These are the activations of a small neural network, seen along a few directions. Each row is one input.
In each table, some parts of the input vary, and every possible input appears once, in random order.
A made-up example of a description, with smaller parts first: ring(8) and (point or (values(2) and line(4)) or line(9)).
Shared parts are said once, and a part with two or three values counts as separate values.
In the rows, zero is written as 128.

Other details of the inputs shift rows strongly along two fixed directions, in all tables alike. That doesn't count.

A family of inputs:
r1: [152 184 160 138 165  92 126  71  60  98  83 200 165]
r2: [157 111 118 121 198  66 147  83 213 123  96 127 122]
r3: [136 162 154 129 123 114 115 117  65 121 110 167 157]
r4: [164 187 153 142 171 118 140  63  57  71  90 185 169]
r5: [ 89  69  83  99 102 135 134 188 215 210 188  52  78]
r6: [166 112 124 137 235  63 152  55 212 102  68 155 140]
r7: [139 148 141 129 103 158 125 133  73 112 127 132 152]
r8: [102 129 135 129  59 173 111 179  63 162 152 111 141]
r9: [132 103 100 125 205  93 156  85 189 134 124 115 108]
r10: [126 150 147 144 132 144 119 113  56 119 113 164 166]
r11: [118  97 104 140 158 106 125 117 235  98 132 115  67]
r12: [ 99 155 153 147  81 143  88 154  85 101 135 166 106]
r13: [137 153 153 121  83 143 118 147  83 123 118 139 155]
r14: [136  85 101 137 198 100 150  90 186 137 112 106 111]
r15: [150 174 148 129 126 128 135 101  74  94 111 163 160]
r16: [109 131 146 121  58 165 106 188  75 159 148 131 147]
r17: [143 153 147 139 125 158 129 121  67  97 116 154 167]
r18: [131 146 151 125  73 151 120 163  85 130 121 131 155]
r19: [132 151 140 134 127 141 126 111  57 114 128 143 150]
r20: [101  93 103 149 174 100 115 108 216 120 135 121  63]
r21: [ 96  61  85 103  99 132 126 185 212 211 186  46  80]
r22: [146 122 115 163 243  75 136  41 213  51  86 162  88]
r23: [137 153 141 126 100 155 125 138  71 113 137 131 151]
r24: [ 96  55  85 105  97 138 125 184 212 212 178  45  80]
r25: [132 169 152 116  94 137 127 145  83 118 124 150 156]
r26: [133 155 154 138 117 125 116 125  61 123 100 166 160]
r27: [ 95 111 125 113  23 200 112 209  72 176 187  75 121]
r28: [106 116 127 116  20 204 117 222  87 163 179  75 130]
r29: [146 107 112 113 171  80 149 106 222 144 116 111 108]
r30: [154  99 107 132 200  84 154  82 209 115  92 120 124]
r31: [ 97 151 152 135  36 171  91 191 101 105 155 135 104]
r32: [144  90 102 118 166  99 147 108 215 136 118  99 111]
r33: [110  56  89 103  89 151 137 197 233 185 176  49  94]
r34: [115 157 146 116  85 139 117 160  72 145 138 147 144]
r35: [143 108 102 115 188  88 158  97 216 125 118 115 113]
r36: [ 74  57  87 128  87 157 112 193 227 163 199  52  33]
r37: [164 183 156 140 164 108 134  66  61  65  82 188 178]
r38: [144 155 149 152 173 133 133  74  53  87  94 178 171]
r39: [129 150 150 127 101 130 111 135  70 135 115 153 150]
r40: [120 158 140 129 107 140 121 126  62 138 136 145 145]
r41: [118 148 132 114  71 174 129 174  82 134 162 113 139]
r42: [157 119 109 139 251  65 161  30 179 107  90 146 119]
Description of these inputs: ring(6) and (point or line(6)).
Question: The inputs of r10 and r16 match in every part but the ring(6) part. If r24 is changed in the same way as r10 into r16, which row does it become?
Answer: r39
Question: Start at r6 and move only the line(6) part, one step at a time. The first step leads to r18. Which rows follow, in order?
Answer: r13, r2, r29, r25
Question: List by row number the other rows that have the ring(6) part in common with r17.
Answer: r4, r7, r22, r23, r28, r41
Question: Start at r33 and move only the line(6) part, one step at a time. The first step leads to r30. Which rows follow, in order?
Answer: r32, r37, r15, r35

A family of inputs:
r43: [145 149 137 138 163  83 129  85 161  85  95 157 111]
r44: [147  90 119 121 147  99 127 120 196 141 113 112 124]
r45: [100  94 119 139 108 143 114 173 141 162 150  99 104]
r46: [145 131 124 101 135 102 142 133 157 147 128 125 135]
r47: [114  88 120 122 100 139 110 154 135 174 151  99 113]
r48: [131 157 139 143 156 112 133  88  69 124  93 162 163]
r49: [130  89 110 137 149 141 140 137 174 127 134  97 106]
r50: [142 160 136 109 109 155 139 135  70 127 146 128 152]
r51: [146  88 108 127 159 123 137 106 175 132 128 100 122]
r52: [127 109 101 129 149 117 137 114 197 114 144  93  79]
r53: [ 84 133 130 123  37 163 100 186  84 150 175 111  91]
r54: [132 154 143 121  81 143 128 152  81 133 114 136 166]
r55: [ 82 134 135 128  69 168 101 182  95 150 173 123 118]
r56: [121 112 116 123 145 110 127 136 210 128 131 125 110]
r57: [135 164 147 120 135 119 129 113  62 139 128 156 149]
r58: [128 166 140 145 139 149 128 103  79  76 125 168 153]
r59: [149 128 143 146 176 100 134 100 148  95  79 160 139]
r60: [147 158 138 134 147 139 148  89  70 100  97 150 170]
Question: The inputs of r45 and r59 match in every part but one. If r55 is changed in the same way as r45 into r59, which row does it become?
Answer: r56
Question: Describe the family of inputs behind these rows.
Answer: values(3) and line(6)
Question: Which other rows does r48 become when the values(3) part takes its other values? List them by row number.
Answer: r54, r60
Question: Which other rows does r50 become when the line(6) part takes its other values? List them by row number.
Answer: r49, r51, r52, r58, r60

A family of inputs:
r61: [124 100 116 128 133 117 127 137 187 134 129 114 104]
r62: [171 115 115 118 235  71 166  58 172 139  86 142 166]
r63: [148  91 107 103 144 109 147 127 168 182 132  83 137]
r64: [110 142 141 138  75 175 111 163  68 120 149 127 131]
r65: [129  86  98  97 126 120 158 155 179 200 140  67 129]
r66: [129 170 155 131  93 143 115 136  65  99 125 160 144]
r67: [120 161 154 135  85 147 106 145  66 108 125 156 146]
r68: [130 107 118 131 145 115 130 129 186 124 124 114 107]
r69: [122 106 112 117 115 127 131 148 190 138 146  99 101]
r70: [120 161 144 136  92 162 117 135  59 104 139 145 141]
r71: [109 149 139 129  73 166 113 161  66 123 156 130 127]
r72: [130 109 115 127 162  94 132 114 201 133 121 122  99]
r73: [104 143 140 135  74 166 105 161  66 128 150 132 131]
r74: [163 189 157 167 242  74 134   5  72  44  51 227 162]
r75: [111  90 108 130 127 134 126 144 175 146 147  99  95]
Question: Describe the family of inputs behind these rows.
Answer: values(3) or (values(2) and ring(6))
Question: Which other rows does r73 become when the values(2) part takes its other values? List them by row number.
Answer: r67
Question: Which other rows does r74 become when the values(2) part takes its other values? List them by row number.
Answer: r72
